These are the activations of a small network on made-up records, seen along a few directions, one row for each record.
Here are examples, each followed by its value of one field, ZIGI.
Other fields move the rows too, some of them a lot.
In the rows, zero is written as 500.
Random noise pushes rows far along 2 fixed directions. That doesn't count. These rows show it; they differ only by the noise:
488, 498, 428, 506, 597, 563, 634, 574, 411, 397, 676, 581, 479, 715, 632, 468, 618, 463, 365, 475
480, 496, 432, 503, 590, 562, 637, 571, 439, 416, 684, 561, 466, 696, 638, 474, 611, 462, 370, 482
543, 483, 577, 385, 488, 482, 535, 525, 584, 583, 437, 400, 410, 426, 417, 595, 463, 524, 512, 483
612, 509, 526, 427, 571, 504, 521, 560, 291, 375, 386, 609, 544, 638, 384, 525, 545, 526, 445, 415

409, 469, 494, 516, 436, 531, 524, 510, 667, 652, 720, 329, 422, 387, 696, 475, 483, 437, 503, 569  timog
562, 482, 505, 517, 537, 469, 501, 557, 402, 449, 554, 549, 543, 586, 485, 508, 495, 508, 496, 469  volo
508, 433, 477, 516, 417, 461, 368, 519, 422, 497, 542, 506, 594, 450, 567, 520, 424, 463, 521, 589  timog
396, 446, 420, 553, 503, 556, 577, 564, 610, 517, 771, 442, 377, 520, 726, 508, 555, 402, 447, 565  filem
533, 515, 494, 471, 496, 481, 491, 502, 417, 409, 427, 606, 598, 578, 413, 524, 502, 451, 458, 497  zag
566, 549, 473, 499, 591, 480, 434, 507, 210, 336, 403, 652, 688, 645, 438, 421, 535, 553, 447, 484  dos
440, 523, 496, 500, 460, 537, 496, 479, 596, 606, 526, 386, 497, 410, 576, 508, 469, 530, 538, 511  mamik
596, 569, 472, 454, 558, 474, 412, 565, 166, 355, 283, 693, 672, 592, 310, 486, 521, 533, 504, 459  zag
612, 459, 551, 494, 542, 397, 349, 527, 238, 381, 303, 663, 620, 528, 325, 514, 464, 503, 567, 516  gota
416, 517, 377, 583, 586, 653, 738, 459, 519, 380, 705, 552, 441, 727, 666, 404, 695, 458, 377, 421  dozop
571, 523, 592, 383, 501, 518, 591, 481, 607, 561, 419, 346, 385, 515, 393, 499, 541, 613, 529, 396  dos
502, 524, 566, 501, 490, 493, 437, 476, 419, 468, 410, 522, 558, 508, 466, 486, 425, 549, 498, 457  mamik
565, 529, 555, 519, 543, 402, 456, 490, 436, 495, 406, 565, 544, 502, 426, 505, 436, 520, 535, 517  volo
357, 509, 423, 515, 407, 517, 575, 461, 673, 543, 687, 451, 480, 492, 694, 450, 541, 424, 443, 588  beso
460, 485, 387, 639, 526, 532, 476, 528, 410, 459, 677, 596, 577, 584, 661, 470, 528, 464, 453, 544  vud
498, 508, 532, 548, 515, 513, 487, 490, 552, 546, 453, 464, 458, 461, 479, 490, 515, 545, 535, 466  vud
496, 535, 511, 528, 563, 544, 669, 478, 631, 457, 615, 502, 427, 593, 552, 528, 591, 473, 437, 426  fak
618, 467, 590, 410, 493, 484, 490, 526, 462, 487, 315, 472, 407, 423, 331, 584, 492, 541, 550, 425  filem
594, 543, 587, 424, 457, 527, 414, 473, 525, 535, 232, 442, 458, 420, 306, 570, 462, 580, 581, 432  dozop
535, 553, 399, 509, 466, 459, 313, 535, 127, 352, 362, 709, 758, 564, 435, 450, 475, 490, 484, 573  beso
485, 543, 431, 560, 575, 517, 497, 538, 386, 437, 604, 630, 565, 588, 567, 532, 520, 476, 473, 504  fak
459, 497, 474, 529, 567, 568, 652, 524, 654, 609, 661, 418, 368, 491, 630, 443, 598, 460, 503, 519  gota

Which value of ZIGI does each new row have?
439, 486, 426, 560, 545, 534, 573, 527, 621, 522, 751, 486, 441, 562, 678, 556, 529, 485, 438, 547  fak
352, 510, 372, 578, 525, 652, 694, 479, 769, 609, 824, 362, 305, 551, 799, 446, 615, 469, 414, 553  dozop
485, 451, 482, 530, 457, 428, 294, 508, 291, 413, 501, 621, 661, 516, 542, 471, 446, 451, 516, 588  timog
386, 478, 488, 590, 434, 447, 419, 471, 628, 625, 623, 478, 474, 366, 627, 529, 371, 456, 555, 615  vud
542, 478, 548, 507, 520, 421, 432, 492, 513, 520, 492, 509, 529, 501, 455, 523, 471, 531, 522, 546  volo
602, 500, 503, 512, 589, 477, 584, 504, 414, 361, 416, 614, 566, 681, 399, 448, 582, 521, 476, 375  volo
533, 492, 506, 546, 476, 488, 411, 527, 407, 506, 455, 528, 551, 451, 445, 530, 446, 514, 551, 465  vud
544, 508, 542, 438, 566, 491, 511, 535, 403, 412, 413, 570, 489, 611, 391, 501, 554, 542, 447, 444  zag
577, 473, 553, 453, 418, 452, 355, 494, 411, 551, 355, 457, 578, 349, 403, 529, 389, 513, 582, 521  timog
642, 492, 604, 417, 409, 408, 267, 512, 268, 494, 196, 525, 656, 324, 276, 552, 354, 527, 630, 479  timog
526, 484, 485, 558, 468, 472, 392, 503, 449, 535, 459, 523, 556, 426, 464, 549, 427, 514, 552, 515  vud
